Each row below holds a small network's activations on one record, seen along a few directions.
After each row come some of the record's fields: PANA, MIK, GAN, BUGU, KUB, DUBUS, DEDUK.
Not every record has every field; a missing one is written missing.
The largest differences between rows may come from other fields.
(in the rows, 500 means zero)
Strong random noise was added to every row along 2 fixed directions; ignore it. To show where, here is one row again and again, with new noise each time:
[554 351 485 470 621 534 440 457 638 455 409 460 529 487 614 388 507 506
 553 459 647]
[487 307 407 514 686 584 506 437 691 509 347 474 505 420 711 359 315 523
 531 468 696]
[660 394 579 399 616 472 443 458 609 403 471 455 513 544 556 362 666 487
 581 411 641]
[352 316 350 609 474 625 261 501 603 501 348 443 644 460 574 549 436 531
 512 606 540]

[492 454 313 557 566 484 645 512 525 512 437 498 409 520 582 423 435 623
 459 450 560] -> (PANA missing; MIK missing; GAN missing; BUGU missing; KUB missing; DUBUS missing; DEDUK missing)
[515 328 384 502 721 602 622 462 540 479 434 553 316 567 635 245 494 533
 497 353 710] -> (PANA missing; MIK movub; GAN vam; BUGU sofeb; KUB til; DUBUS missing; DEDUK tiv)
[452 487 316 600 468 481 521 550 494 514 421 499 484 530 515 483 469 646
 437 505 500] -> (PANA missing; MIK missing; GAN missing; BUGU missing; KUB missing; DUBUS missing; DEDUK missing)
[366 423 305 606 517 555 557 515 538 558 397 490 474 462 589 475 331 586
 449 544 516] -> (PANA missing; MIK missing; GAN missing; BUGU missing; KUB missing; DUBUS missing; DEDUK missing)
[509 516 404 551 441 451 491 554 467 481 469 489 491 564 459 480 589 614
 460 496 469] -> (PANA missing; MIK missing; GAN missing; BUGU missing; KUB missing; DUBUS missing; DEDUK missing)
[669 691 489 478 431 364 531 471 555 463 461 544 471 478 458 560 570 549
 517 457 385] -> (PANA zipir; MIK monu; GAN mem; BUGU missing; KUB missing; DUBUS missing; DEDUK relu)
[600 410 545 384 688 386 566 528 319 477 587 508 459 731 477 380 774 501
 534 411 731] -> (PANA missing; MIK movub; GAN vam; BUGU fas; KUB missing; DUBUS missing; DEDUK fufi)
[545 565 567 479 549 478 568 507 505 488 529 442 412 456 479 460 393 485
 519 500 477] -> (PANA zipir; MIK monu; GAN mem; BUGU missing; KUB missing; DUBUS missing; DEDUK relu)
[397 465 311 613 390 514 436 558 446 493 454 467 525 558 454 573 569 602
 457 565 420] -> (PANA missing; MIK missing; GAN missing; BUGU missing; KUB missing; DUBUS missing; DEDUK missing)
[339 410 253 636 516 569 563 518 539 567 378 491 473 457 604 490 297 606
 437 553 516] -> (PANA missing; MIK missing; GAN missing; BUGU missing; KUB missing; DUBUS missing; DEDUK missing)
[224 307 510 606 536 668 476 494 395 737 538 455 475 337 683 634 276 423
 599 801 503] -> (PANA toz; MIK movub; GAN vam; BUGU fas; KUB dufe; DUBUS missing; DEDUK relu)
[659 451 530 370 749 388 648 492 545 415 504 539 331 584 629 289 486 568
 517 414 752] -> (PANA missing; MIK monu; GAN mem; BUGU missing; KUB dufe; DUBUS missing; DEDUK relu)
[348 514 261 688 227 497 252 627 383 482 441 464 630 605 337 693 670 669
 420 632 329] -> (PANA missing; MIK missing; GAN missing; BUGU missing; KUB missing; DUBUS missing; DEDUK missing)
[633 610 837 416 404 468 543 516 446 540 737 436 423 499 428 539 635 375
 629 567 381] -> (PANA toz; MIK monu; GAN mem; BUGU missing; KUB missing; DUBUS missing; DEDUK relu)
[399 472 718 595 309 590 368 538 427 633 586 441 530 479 379 631 494 395
 564 616 359] -> (PANA toz; MIK monu; GAN mem; BUGU missing; KUB missing; DUBUS missing; DEDUK fufi)
[490 450 824 423 303 527 266 601 301 512 763 379 491 593 229 554 846 380
 462 589 485] -> (PANA toz; MIK monu; GAN mem; BUGU missing; KUB lozep; DUBUS gis; DEDUK missing)
[330 454 257 668 320 545 360 577 415 491 441 456 571 566 420 651 586 610
 446 618 360] -> (PANA missing; MIK missing; GAN missing; BUGU missing; KUB missing; DUBUS missing; DEDUK missing)
[576 718 442 467 349 405 441 428 517 438 475 558 533 519 439 581 527 358
 494 476 458] -> (PANA toz; MIK monu; GAN vam; BUGU fas; KUB missing; DUBUS missing; DEDUK relu)
[363 443 426 548 514 509 466 521 483 563 385 501 590 471 592 594 348 512
 491 545 502] -> (PANA missing; MIK movub; GAN vam; BUGU fas; KUB missing; DUBUS missing; DEDUK relu)
[437 529 193 513 732 379 668 534 494 318 379 715 475 606 641 348 529 569
 496 452 620] -> (PANA zipir; MIK monu; GAN vam; BUGU fas; KUB til; DUBUS missing; DEDUK tiv)
[593 574 537 546 599 515 673 518 524 549 620 482 390 286 563 516 349 497
 561 530 547] -> (PANA zipir; MIK monu; GAN vam; BUGU sofeb; KUB lozep; DUBUS gis; DEDUK missing)
[290 251 364 523 497 499 452 499 327 476 520 538 494 713 467 488 771 527
 460 589 565] -> (PANA missing; MIK movub; GAN mem; BUGU missing; KUB til; DUBUS missing; DEDUK tiv)
[376 400 373 598 537 535 566 502 474 564 516 442 503 483 564 583 421 591
 478 647 601] -> (PANA missing; MIK movub; GAN mem; BUGU missing; KUB lozep; DUBUS gis; DEDUK missing)
[264 461 664 637 258 625 192 539 511 580 440 466 625 410 382 715 378 474
 483 578 378] -> (PANA toz; MIK monu; GAN mem; BUGU missing; KUB lozep; DUBUS gis; DEDUK missing)
[736 602 643 441 464 470 565 529 366 563 775 567 379 603 407 519 772 468
 592 578 511] -> (PANA missing; MIK movub; GAN mem; BUGU missing; KUB missing; DUBUS missing; DEDUK fufi)
[373 421 164 700 651 513 646 523 382 610 587 554 370 622 719 451 462 596
 433 787 609] -> (PANA missing; MIK movub; GAN mem; BUGU missing; KUB missing; DUBUS missing; DEDUK tiv)
[623 576 606 402 508 416 670 458 402 548 637 515 418 500 543 517 602 502
 585 541 452] -> (PANA missing; MIK movub; GAN mem; BUGU missing; KUB missing; DUBUS missing; DEDUK relu)
[589 545 537 438 304 466 457 538 454 405 465 502 568 622 384 609 719 439
 563 427 416] -> (PANA missing; MIK movub; GAN vam; BUGU fas; KUB missing; DUBUS missing; DEDUK tiv)
[460 381 551 459 638 540 543 556 578 581 470 501 505 405 592 420 199 505
 455 453 507] -> (PANA missing; MIK monu; GAN mem; BUGU missing; KUB missing; DUBUS missing; DEDUK relu)
[256 247 503 568 449 590 280 632 520 560 550 393 557 497 517 607 495 385
 473 640 509] -> (PANA toz; MIK monu; GAN vam; BUGU fas; KUB tezel; DUBUS sekis; DEDUK missing)
[415 501 377 542 564 522 549 468 475 600 469 577 545 467 681 545 317 528
 505 584 535] -> (PANA missing; MIK movub; GAN vam; BUGU fas; KUB missing; DUBUS missing; DEDUK relu)
[520 334 820 368 658 555 589 501 570 556 673 404 296 386 617 308 409 397
 576 386 639] -> (PANA toz; MIK monu; GAN vam; BUGU sofeb; KUB tezel; DUBUS sekis; DEDUK missing)
[589 626 337 559 418 368 546 542 425 533 584 597 447 555 481 559 606 546
 559 629 477] -> (PANA zipir; MIK monu; GAN mem; BUGU missing; KUB missing; DUBUS missing; DEDUK fufi)
[287 445 341 610 403 605 448 576 449 536 484 466 622 419 533 592 368 581
 490 629 533] -> (PANA missing; MIK movub; GAN vam; BUGU sofeb; KUB lozep; DUBUS gis; DEDUK missing)
[537 355 432 367 696 422 715 539 434 458 609 602 335 701 577 220 694 493
 469 524 707] -> (PANA missing; MIK monu; GAN mem; BUGU missing; KUB til; DUBUS missing; DEDUK tiv)
[272 331 406 641 446 659 424 500 712 544 259 499 639 383 582 559 151 523
 418 442 500] -> (PANA missing; MIK movub; GAN vam; BUGU fas; KUB lodet; DUBUS sekis; DEDUK missing)
[561 351 767 388 690 500 552 494 561 580 530 470 483 540 439 336 516 381
 530 334 612] -> (PANA toz; MIK monu; GAN vam; BUGU fas; KUB missing; DUBUS missing; DEDUK fufi)
[413 573 385 459 494 545 524 514 526 522 488 612 532 386 640 604 390 540
 492 540 456] -> (PANA missing; MIK movub; GAN vam; BUGU fas; KUB tezel; DUBUS sekis; DEDUK missing)
[372 501 567 574 271 573 206 536 528 527 440 438 680 477 383 645 474 513
 443 570 261] -> (PANA missing; MIK movub; GAN mem; BUGU missing; KUB missing; DUBUS missing; DEDUK relu)
[545 629 401 586 435 519 388 525 427 472 464 504 548 581 467 673 645 517
 403 680 383] -> (PANA missing; MIK movub; GAN vam; BUGU fas; KUB missing; DUBUS missing; DEDUK relu)
[456 442 416 579 368 482 459 502 573 502 386 499 580 378 455 525 358 487
 362 489 435] -> (PANA zipir; MIK monu; GAN mem; BUGU missing; KUB lozep; DUBUS gis; DEDUK missing)
[640 604 606 415 417 521 507 418 466 518 693 480 424 457 499 523 594 504
 589 652 409] -> (PANA missing; MIK movub; GAN mem; BUGU missing; KUB dufe; DUBUS missing; DEDUK relu)
[427 532 543 468 486 467 396 551 573 604 489 487 597 466 455 512 485 521
 531 515 507] -> (PANA toz; MIK monu; GAN vam; BUGU sofeb; KUB missing; DUBUS gis; DEDUK missing)
[534 354 716 455 666 390 544 548 437 509 691 467 366 708 546 298 646 436
 567 435 687] -> (PANA toz; MIK monu; GAN mem; BUGU missing; KUB missing; DUBUS missing; DEDUK tiv)
[622 721 339 413 638 433 617 431 474 387 388 569 386 488 533 451 570 607
 483 494 512] -> (PANA zipir; MIK monu; GAN vam; BUGU sofeb; KUB dufe; DUBUS missing; DEDUK relu)

Here are new rows. What are their fields?
[772 597 582 373 656 375 579 497 304 441 614 510 266 557 485 419 892 452
 603 496 587] -> (PANA zipir; MIK monu; GAN vam; BUGU sofeb; KUB dufe; DUBUS missing; DEDUK relu)
[495 455 580 469 382 483 335 528 552 576 525 418 580 501 353 546 593 450
 515 513 478] -> (PANA toz; MIK monu; GAN vam; BUGU sofeb; KUB missing; DUBUS gis; DEDUK missing)
[517 381 901 428 499 519 346 598 437 653 759 359 543 463 381 567 501 336
 560 534 387] -> (PANA toz; MIK monu; GAN mem; BUGU missing; KUB missing; DUBUS missing; DEDUK relu)
[312 212 460 565 568 553 445 544 498 534 446 503 505 494 538 430 440 509
 425 532 498] -> (PANA missing; MIK monu; GAN mem; BUGU missing; KUB til; DUBUS missing; DEDUK tiv)
[603 524 582 393 479 510 501 455 550 450 552 431 541 505 430 520 466 506
 523 441 439] -> (PANA missing; MIK movub; GAN mem; BUGU missing; KUB missing; DUBUS missing; DEDUK relu)
[416 377 523 465 473 481 440 570 430 433 570 456 589 541 460 465 634 536
 500 486 638] -> (PANA missing; MIK movub; GAN vam; BUGU sofeb; KUB lozep; DUBUS gis; DEDUK missing)
[446 479 350 456 584 560 623 410 587 497 411 520 469 545 609 419 282 546
 446 474 626] -> (PANA missing; MIK movub; GAN mem; BUGU missing; KUB missing; DUBUS missing; DEDUK relu)
[512 334 543 425 628 462 540 459 522 356 485 559 542 620 502 369 609 506
 506 347 518] -> (PANA missing; MIK movub; GAN mem; BUGU missing; KUB til; DUBUS missing; DEDUK tiv)
[517 568 562 483 442 533 464 480 600 443 369 516 534 563 460 497 446 518
 433 412 449] -> (PANA missing; MIK movub; GAN mem; BUGU missing; KUB missing; DUBUS missing; DEDUK relu)
[605 496 585 474 620 483 716 414 479 462 556 530 435 483 666 337 463 472
 484 411 661] -> (PANA missing; MIK movub; GAN vam; BUGU fas; KUB lozep; DUBUS gis; DEDUK missing)
[366 332 712 545 485 569 341 556 588 560 508 374 578 485 458 526 329 420
 511 517 478] -> (PANA toz; MIK monu; GAN mem; BUGU missing; KUB missing; DUBUS missing; DEDUK relu)
[437 596 412 539 329 427 391 606 392 392 458 498 668 603 449 637 691 551
 478 602 514] -> (PANA missing; MIK movub; GAN vam; BUGU fas; KUB lozep; DUBUS gis; DEDUK missing)
[482 383 448 449 640 517 560 546 581 500 506 440 487 530 548 370 328 552
 458 490 603] -> (PANA missing; MIK monu; GAN mem; BUGU missing; KUB missing; DUBUS missing; DEDUK relu)
[566 560 507 411 644 524 679 391 575 574 468 549 411 509 579 458 341 546
 489 363 583] -> (PANA missing; MIK movub; GAN mem; BUGU missing; KUB missing; DUBUS missing; DEDUK relu)
[474 567 416 616 374 603 463 450 428 544 581 502 486 464 522 612 408 532
 496 650 364] -> (PANA missing; MIK movub; GAN mem; BUGU missing; KUB missing; DUBUS missing; DEDUK relu)
[469 514 314 567 588 552 674 450 480 557 576 531 412 507 691 481 319 588
 514 623 587] -> (PANA missing; MIK movub; GAN mem; BUGU missing; KUB missing; DUBUS missing; DEDUK relu)
[588 538 595 418 441 466 249 510 426 316 433 579 624 647 365 609 787 478
 495 460 422] -> (PANA missing; MIK movub; GAN vam; BUGU fas; KUB dufe; DUBUS missing; DEDUK relu)
[919 708 870 365 441 439 606 443 496 511 651 533 378 541 354 512 711 411
 594 327 436] -> (PANA missing; MIK movub; GAN mem; BUGU missing; KUB missing; DUBUS missing; DEDUK fufi)
[688 629 672 465 441 510 588 490 554 511 517 529 418 440 523 486 406 461
 513 448 430] -> (PANA missing; MIK movub; GAN mem; BUGU missing; KUB missing; DUBUS missing; DEDUK relu)
[532 627 319 416 466 438 484 530 536 476 441 607 410 474 474 581 555 572
 408 549 463] -> (PANA zipir; MIK monu; GAN mem; BUGU missing; KUB tezel; DUBUS sekis; DEDUK missing)
[538 419 549 437 631 441 549 413 496 474 442 429 453 572 568 412 513 506
 503 368 638] -> (PANA missing; MIK movub; GAN vam; BUGU fas; KUB missing; DUBUS missing; DEDUK relu)
[396 705 221 675 399 551 566 440 625 502 257 593 513 342 592 677  87 564
 441 546 360] -> (PANA zipir; MIK monu; GAN mem; BUGU missing; KUB missing; DUBUS missing; DEDUK relu)
